These are the activations of a small network on made-up records, seen along a few directions, one row for each record.
Here are examples, each followed by its value of one field, TABA.
Other fields move the rows too, some of them a lot.
In the rows, zero is written as 500.
Strong random noise was added to every row along 8 fixed directions; ignore it. To show where, here is one row again and again, with new noise each time:
[600 602 493 719 325 511 616 552 482 617 450 570 793 670 504 498 409 659
 577 588 761 537 272 500 602 639]
[369 501 381 457 618 792 329 383 508 609 496 469 226 452 650 423 318 439
 461 556 522 520 541 403 365 606]
[672 580 454 577 518 281 705 543 614 683 301 760 940 449 620 370 588 729
 562 629 825 699 330 743 560 293]
[388 396 474 481 590 572 411 460 551 503 445 575 515 511 540 525 519 532
 465 528 519 511 503 590 436 423]
[392 576 402 393 238 370 251 472 597 404 396 563 707 435 482 631 730 283
 510 559 577 341 404 717 374 466]
[436  91 608 427 902 483 580 510 454 488 530 537 391 348 545 326 601 670
 464 490 355 627 594 436 511 314]
[527 449 536 462 507 462 513 513 496 523 513 437 680 538 496 551 587 425
 489 482 542 544 456 396 519 446]
[356 313 511 277 612 571 294 434 461 354 588 280 415 499 416 649 612 170
 388 380 310 390 652 302 389 452]
[308 353 605 555 556 847 360 472 496 578 636 387 302 655 594 620 416 523
 481 489 378 580 463 274 491 585]
[402 507 514 411 573 574 400 445 485 472 487 430 560 577 536 626 523 311
 383 433 530 493 557 390 428 393]

[275 496 671 645 430 628 421 581 351 428 503 528 307 444 638 450 571 650
 462 523 350 493 460 372 521 510] => muze
[508 471 566 849 615 597 759 546 358 393 469 657 405 776 407 467 164 919
 466 456 561 430 560 588 654 590] => dupip
[373 252 712 678 535 489 518 608 385 374 556 601 549 587 444 530 614 729
 484 506 434 473 419 510 598 474] => moto
[617 494 548 431 332 546 514 536 616 668 712 307 310 408 617 505 586 496
 690 520 268 681 439 313 589 617] => dupip
[636 428 249 404 639 716 467 385 860 775 568 472 365 560 502 534 283 562
 645 567 429 701 559 653 435 584] => movo
[588 227 592 574 630 549 619 576 680 705 504 602 787 617 448 564 610 798
 595 558 473 784 365 623 620 327] => namub
[531 538 422 651 232 551 476 564 523 564 486 556 363 357 522 321 475 755
 693 676 434 469 347 613 538 786] => sav
[456 576 475 491 563 517 461 466 395 576 414 579 510 362 648 325 476 445
 434 587 717 512 414 442 433 514] => ninu
[445 487 648 586 722 517 672 519 346 274 436 468 694 834 337 705 399 547
 248 299 508 417 707 441 584 274] => sav
[432 537 512 527 296 404 347 535 490 411 474 588 665 486 478 569 674 431
 500 562 589 375 377 628 476 508] => moto
[703 345 450 306 624 234 631 504 364 234 569 252 554 451 174 504 568 257
 452 315 318 294 760 357 551 486] => dupip
[451 490 644 531 542 700 513 536 504 557 598 342 462 657 580 632 488 495
 448 438 384 644 522 241 569 420] => vosa
[571 408 410 532 550 608 527 535 500 655 475 491 354 313 536 270 457 675
 635 607 390 614 461 442 508 608] => pevi
[385 645 390 582 463 634 399 469 686 569 264 764 510 507 617 566 467 733
 489 581 506 573 540 882 433 295] => fosog
[371 584 443 570 487 489 433 450 387 328 405 625 441 568 444 509 364 427
 383 479 690 276 533 624 412 568] => pud
[384 287 608 481 479 529 406 521 628 471 640 507 273 456 528 574 618 609
 613 512 255 533 496 585 510 488] => gup
[475 495 564 483 739 647 559 472 549 638 473 487 603 637 632 592 452 516
 395 443 560 727 557 366 497 274] => bunap
[644 731 388 667 443 607 632 552 351 669 359 519 446 336 636 182 318 690
 555 619 604 586 444 330 543 667] => muze
[449 611 465 417 422 575 395 485 567 523 441 456 453 442 560 578 576 433
 489 480 361 537 570 513 457 398] => fosog
[537 591 368 447 461 249 498 515 491 460 256 687 674 223 527 306 668 523
 519 594 606 439 479 743 431 357] => pevi
[421 634 548 478 371 431 398 553 409 477 400 555 380 178 669 345 700 500
 520 569 402 494 480 477 459 413] => fosog
[355 474 719 511 440 391 456 528 565 410 605 611 453 557 595 664 660 531
 476 455 427 511 465 616 532 333] => nazo
[426 383 517 361 827 274 503 471 116 238 416 495 358 140 515 145 565 290
 300 455 580 269 677 274 383 428] => bunap
[582 714 404 415 612 516 541 451 616 788 300 656 629 333 770 366 509 519
 467 585 699 780 468 580 430 226] => namub
[560 641 611 589 633 544 704 467 568 688 544 593 527 674 694 539 333 649
 466 472 665 731 467 486 595 371] => nazo
[321 402 660 337 578 358 392 502 524 406 504 577 400 303 633 511 779 419
 429 479 356 528 530 572 437 219] => nazo
[585 161 712 412 686 283 672 587 439 461 691 396 481 370 462 406 727 561
 567 429 292 614 533 316 625 402] => duzi
[516 565 574 518 218 349 452 570 578 505 482 544 837 584 474 688 724 407
 556 526 627 503 292 587 542 440] => pud
[574 294 414 432 704 519 579 500 388 372 483 369 427 478 297 407 416 475
 452 424 360 398 685 397 502 547] => vosa
[332 462 483 507 615 736 367 469 532 476 391 514 469 614 493 659 469 516
 405 451 364 520 610 528 430 340] => pevi
[744 531 258 211 754 264 581 390 578 553 485 453 471 229 500 265 466 260
 496 504 601 515 666 519 398 441] => movo
[437 464 669 651 463 400 597 559 467 418 496 646 641 657 517 616 572 668
 482 462 554 511 430 601 605 386] => duzi
[619 562 530 350 823 537 616 444 493 658 480 414 606 503 617 498 476 354
 365 415 600 728 626 286 500 225] => namub
[328 785 522 426 425 290 334 481 602 462 242 836 796 376 759 584 798 402
 347 571 774 534 447 865 359  58] => moto
[422 202 643 477 684 325 530 565 386 218 485 504 742 615 236 639 666 463
 352 370 417 354 600 518 523 317] => ninu
[455 386 351 516 708 580 529 448 479 378 355 585 440 563 365 456 335 606
 411 480 490 380 663 684 452 484] => vosa
[584 502 395 594 562 420 605 487 565 592 345 748 649 473 502 363 422 703
 549 596 746 541 428 786 486 468] => pud
[371 526 235 532 657 864 357 389 726 481 234 600 576 811 332 788 262 609
 375 443 401 479 757 848 365 338] => muze
[320 502 697 474 652 403 483 497 436 449 523 646 332 373 745 436 619 494
 404 476 512 572 511 484 453 271] => movo
[358 761 609 596 618 419 546 476 223 394 344 689 597 529 666 421 405 395
 218 454 902 413 501 430 435 348] => ninu
[672 672 713 521  66  90 615 658 423 500 642 423 702 326 598 457 833 400
 679 535 567 515 228 322 660 560] => gup
[499 227 354 569 425 538 405 529 602 478 454 580 551 474 320 462 530 694
 658 631 425 404 405 736 481 680] => bunap
[469 327 439 381 415 529 329 471 676 479 607 437 435 500 430 645 626 426
 596 509 305 472 513 603 467 531] => duzi
[382 574 416 521 345 518 331 496 500 385 375 600 498 449 459 519 533 492
 465 578 545 321 480 716 416 541] => sav
[626 445 574 567 710 119 835 547 308 336 435 674 540 373 455 232 474 676
 466 449 668 422 582 594 584 408] => gup

Which value of TABA does each new row have?
[616 426 496 524 558 460 632 582 517 466 425 454 749 597 311 565 534 605
 476 458 420 534 560 520 585 393] => sav
[576 520 475 352 649 533 515 429 695 705 576 484 371 406 671 485 488 478
 549 517 445 727 554 504 480 381] => nazo
[539 378 625 377 452  85 568 640 463 339 437 553 693 195 498 377 951 487
 524 520 392 498 468 575 547 246] => vosa
[422 445 648 476 635 241 583 590 114 210 378 514 473 201 498 243 701 466
 332 417 417 343 642 314 502 326] => muze
[522 832 538 662 249 419 513 527 244 530 499 546 527 400 688 286 445 426
 489 605 850 405 280 304 524 741] => moto
[667 661 476 377 534 412 629 471 462 542 569 351 375 396 595 422 457 350
 495 424 473 570 624 299 529 488] => dupip
[594 267 333 525 614 473 574 520 534 423 445 518 489 476 235 399 421 677
 581 508 358 412 607 667 505 606] => pevi
[638 616 595 407 641 487 654 550 500 687 485 361 625 379 675 416 616 475
 468 459 438 803 566 212 549 257] => muze
[377 501 587 745 389 455 503 528 299 292 455 678 562 670 387 534 415 616
 425 497 700 246 403 630 548 625] => namub
[461 427 447 591 678 521 563 503 337 221 385 525 470 634 232 530 326 581
 349 369 419 256 762 567 501 469] => fosog
[649 678 419 427 293 244 519 508 616 489 483 498 795 531 434 614 612 308
 556 498 643 456 417 613 502 490] => movo
[437 176 631 381 860 584 566 527 623 531 492 463 552 565 482 648 665 623
 435 373 180 763 680 478 537  90] => pevi
[635 655 271 452 621 768 491 354 576 776 556 394 236 475 636 368 158 423
 551 543 589 642 576 332 433 687] => duzi
[421 330 374 353 853 542 413 399 620 521 394 660 379 315 564 358 513 577
 433 562 475 559 666 760 347 302] => moto
[570 385 511 628 697 593 658 494 453 694 558 615 265 375 642 171 319 817
 590 633 617 649 407 479 564 657] => namub
